A small network was shown many inputs. Here are its activations along a few directions, one row for each input.
In each table, some parts of the input vary, and every possible input appears once, in random order.
A made-up example of a description, with smaller parts first: one of 2 separate values, together with either a single point or one of 9 places along a line or (one of 5 places around a ring, together with one of 6 places along a line).
Shared parts are said once, and a part with two or three values counts as separate values.

A family of inputs:
x1: [ 65  89  72 -20  59 -37 -61 -24 -36   5 -14   0 -10]
x2: [  7 -18 -58   1  12  14  -4 -11  24   2   4 -23 -15]
x3: [ 22 -14 -30  -8   4  16   8  37  32  15 -23   0 -50]
x4: [-27  52  67  45  51   3 -45 -35 -47  42  21  15 -28]
x5: [ -3 -17   1   3 -15  -8  60  29  16   3 -35   0 -19]
x6: [  6 -42 -22  16 -26  28 -20  -3  -4  -6   9  -3  18]
x7: [-12  49  72 -40  73   1 -42 -39 -35 -41  12  64   3]
x8: [-17 -25 -20   3 -56   4  -9   2  -3 -24  21 -23  26]
x9: [-11 -31   2   7 -12 -22  60  18  17   3 -35   9  -1]
x10: [-20 -18 -19 -13 -59  15  -2   2  -8   1  14 -25  47]
x11: [ 47  76  61 -47  71 -30 -54 -22 -51 -35  -8  41  10]
x12: [ 13 -27 -27  -1   4  -4   7  20  38  15 -21  11 -33]
x13: [-47  51  71  13  64  22 -44 -38 -30 -15  21  58 -12]
x14: [  3  -4 -32 -17 -21   0  18  21  33   6  30 -16  13]
x15: [ -7 -27 -42  -9   4  -8   3  10  23  -7  21 -37  -5]
x16: [-18 -10 -34   9 -13  -6  48   1   8   0  -7 -14  19]
x17: [  0 -26 -20  19  -5  -5  49  12   9   5   7   7  14]
x18: [ 27 -26 -46   8  17  18  -1  14  26  11  20   2 -16]
x19: [-25 -20 -15  -1 -22 -26  59  13   4 -14  12 -27  24]
x20: [  8 -24  -5   5 -48  27  -9  26   6  -7 -28   4 -16]
x21: [ 26  76  81  19  40 -13 -56 -38 -24  45  -7 -21 -28]
x22: [ -6 -32  -9  14 -49   4 -11   5   7   4 -29  19   2]
x23: [-29 -13 -11 -16 -28 -19  63  16   0   6  12 -30  37]
x24: [ -3 -17 -37  11 -46  28 -16 -15  -1 -14   2 -11  21]
Describe the family of inputs behind these rows.
Answer: either one of 6 places around a ring or (one of 3 separate values, together with one of 6 places along a line)
Change only the place on the line of 6 in x10. List by row number the other rows that result.
Answer: x6, x8, x20, x22, x24
Change only the choice among 3 separate values in x18. List by row number the other rows that result.
Answer: x6, x17

A family of inputs:
x25: [ 10 -11 -17  -7 -10 -25  50  21  13   2 -17  -8  15]
x26: [ 22  70  58 -37  73 -14 -52 -31 -37 -22  20  45  -4]
x27: [ 12 -27 -18  -5   7  -1  29  25  31  10 -18 -13 -29]
x28: [  7 -20 -48  -1 -39  13 -20   2   8  -3  19 -18  13]
x29: [ 35 -13 -27  -8  -2  -8  25  23  21   3 -25 -14 -12]
x30: [ 34  -9 -25 -15   4  -7  27  28  30   6  -6 -23  -8]
x31: [-39 -27 -28  24 -40  21  21  -9  -3   3  14  -2  16]
x32: [  8  79  84   8  41 -16 -58 -42 -46  19  -6  15 -16]
x33: [ -2  72  85  26  54  -5 -57 -50 -44  19   4  24 -28]
x34: [ 22 -21 -14  -9  -1  -2  25  26  26   4 -23 -12 -18]
x35: [ -3 -30 -31   7 -38  29 -22   9  10   3   3  -5  12]
x36: [ 31 -26 -34   6  -9   9 -18  21  26  -8 -13 -18  -8]
x37: [-12 -21 -10  -4   0 -15  55  25  25  11 -12  -4   0]
x38: [-17 -15 -30  -2 -44  12  12   3   1  -8  29 -20  40]
x39: [  8 -33 -39   6 -35  23 -24   5   8  -3   5 -13  18]
x40: [ 13 -24 -26  10   6  -2  34  14  27  10 -22  -7 -34]
x41: [ -2  78  84  12  50  -9 -54 -49 -39  20  -3  17 -24]
x42: [ -2 -17  -8  -7 -10 -20  50  26  20   3 -17  -4  10]
x43: [-14 -44 -37  25 -27  30 -14  -4  14   6   9  -5  -4]
x44: [ 19  90  79   1  48 -18 -63 -38 -46  18  13  -1  -5]
x45: [ 22  78  85   5  46 -19 -67 -40 -48  13   1  12  -7]
x46: [-17 -25 -29   3 -52   7  11  -5 -12 -12  12 -14  33]
x47: [  1  50  72 -23  71  -1 -46 -35 -35 -16  14  59 -29]
x48: [-40 -26 -11  -1 -24  -2  48  15   4  -2   6  -8  20]
x49: [-14 -37 -34  12 -30  31 -17   7  15  10  10  -7   1]
x50: [-40 -23 -18  14 -25  -2  52   5  -1  -1   3  -2  16]
x51: [-18 -28 -15  -8 -32 -13  41  10  -4 -17   3 -17  36]
x52: [ -1  53  62 -10  77  -3 -41 -49 -32 -17  -1  55 -29]
x53: [-31 -26  -8  -8 -35  -8  41  12  -1 -13   1  -9  28]
x54: [ 10 -34 -33  27  -1  20  -7  15  33   5  -9  -9 -27]
x55: [ 20  58  59 -28  76 -18 -50 -31 -45 -20  -1  45  -5]
x56: [ 20 -19 -30   6 -18  15 -14  19  24   1 -16  -8 -17]
x57: [-28 -23 -17   5 -49  21  11   5  -4  -4  12  -7  33]
x58: [-12 -24 -12  11   3 -11  58  19  24  12 -12  -1   0]
x59: [-40 -23 -26  11 -45  16  18   0  -4  -1  15  -6  17]
x60: [  9  56  69 -30  67  -7 -56 -30 -40 -20   2  54 -16]
x61: [  8   0 -23 -12  -8 -31  53  24  19   0  -3 -14  14]
x62: [ 10 -33 -27  10  -5  18 -11  20  32   4  -8 -13 -27]
x63: [-18  -8 -23 -12 -33 -15  46  11  -2 -10  16 -19  35]
x64: [ 30 -18 -36  -2  -9   7 -15  21  31  -5   3 -25  -8]
Describe the family of inputs behind these rows.
Answer: one of 5 places along a line, together with either one of 2 separate values or one of 6 places around a ring
The inputs of x32 and x44 match in every part but the place on the line of 5. If x56 is changed in the same way as x32 into x44, which row does it become?
Answer: x64
Change only the place on the line of 5 in x50. List by row number the other rows that result.
Answer: x48, x51, x53, x63
A walk changes only the place on the line of 5. It starts at x43 and steps to x49. List the rest of the walk in order.
Answer: x35, x39, x28
Change only the choice among 2 separate values in x33. List by row number the other rows that result.
Answer: x52

A family of inputs:
x65: [-21  32  37  15  40 -29  24 -24 -24  17  17  -2   9]
x66: [-24 -32 -25  11 -10  25  27  12  13  18  -9   3 -11]
x67: [  8 -19 -34 -13 -27 -10  16  22   1  -8   1 -10  31]
x68: [-16 -24 -27  31 -19  16  12  18  20  27  -4  -7  -5]
x69: [-10   8  35   3  21  20 -52 -29 -24  -8  29   6   1]
x70: [ 45  37   6 -36  73 -17  -7  19  31  -2  -4  12 -54]
x71: [-11  45  37 -12 -10 -10 -12 -23 -41  -8  -6  17  -3]
x72: [ 73   6  25   4  52 -15 -15   9  20   4 -59   4 -56]
x73: [ 17  -9 -33  -9 -31  -2  13  12   9   3   2 -29  27]
x74: [  2 -26 -34 -10 -19  -4  24  20   4 -18   6   9  26]
x75: [ 10 -10 -22   2 -35   0   6  12  20  14   0 -35  13]
x76: [-23  38  57  -2  10 -25  13 -16 -22 -16  -2  11   6]
x77: [ -9 -39 -24 -10 -20  -2  31  -2  14 -21   5  16   8]
x78: [-13  20  47 -14  -2  11 -45 -15 -28  -8   7  17   7]
x79: [ -1  29   1  23   9  23 -71 -43 -26 -11  24  11   2]
x80: [  1 -15 -19  21 -32   7   9  19  22  17  -1 -28  -2]
x81: [-28 -42 -27  -3  -1  12  26  10  13   0  -8   7   0]
Describe the family of inputs behind these rows.
Answer: either one of 2 separate values or one of 6 places along a line or one of 9 places around a ring

A family of inputs:
x82: [-12 -40 -43  -2 -16  13  19  21  28  -3  25 -16   9]
x83: [ 56  26  13 -17  57 -25 -15  13  19 -16 -38  11 -68]
x84: [ -6  45  57 -15  53   5 -39 -41 -37 -18   4  56 -12]
x85: [-12  -1   2  -5 -23  -9  37  22  -3   1 -16 -10   9]
x86: [  7 -31 -61   9 -24   7  22  10  27 -16   6 -17  27]
x87: [-18 -31 -12  -2 -38  19   6  25  12   9  -3  -7  -3]
x88: [ -1 -38 -49  27 -28   5  12   3  20  -3  -2  -3  13]
x89: [ 11  37  65 -22  43  -2 -51 -33 -45 -19   1  39  17]
x90: [ 13 -15 -48  -8 -42   9   6  13   3 -10   7 -18  18]
x91: [ -3  -5 -18 -28 -24 -15  42  14   6  -5   1 -15  17]
x92: [-12 -18 -25 -11  -2 -19  51  13  15  -9   6 -15  23]
x93: [-22 -39 -11  17 -26  22  10  10  20  10  -7 -10 -10]
x94: [  3  65  61   7  25 -11 -58 -33 -42  13  22  -9   5]
x95: [-12  74  56  12  35   0 -48 -40 -37  19  22   8 -17]
x96: [-20 -15   2  10 -13 -14  41   6   3   8 -16  -5   4]
x97: [-20  62  53   0  52   5 -38 -43 -35  -1  16  44 -25]
x98: [ -4 -25 -23  29 -29  10  14   1   7   3 -13  -8   4]
x99: [ 19  44  66  -9  29 -13 -60 -32 -48  -4  12   3  19]
x100: [ -6 -24 -37 -18 -36  21   3  24  21  -4  17 -15   5]
x101: [-15 -23 -11  11  -4 -19  48   5   7   3  -4  -4   8]
x102: [ -2 -24 -29   9 -48   9   4   9   0   1 -19  -9  10]
x103: [-17 -46 -28  15 -18  11  10  13  22   9  12  -4  -2]
x104: [ 74  24  20  -8  76  -9 -15  18  36  34 -34   3 -49]
Describe the family of inputs behind these rows.
Answer: either one of 2 separate values or one of 6 places around a ring or (one of 3 separate values, together with one of 5 places around a ring)
Change only the choice among 3 separate values in x103. List by row number the other rows that result.
Answer: x88, x101
A walk changes only the place on the ring of 6. It starts at x84 and steps to x89. List the rest of the walk in order.
Answer: x99, x94, x95, x97
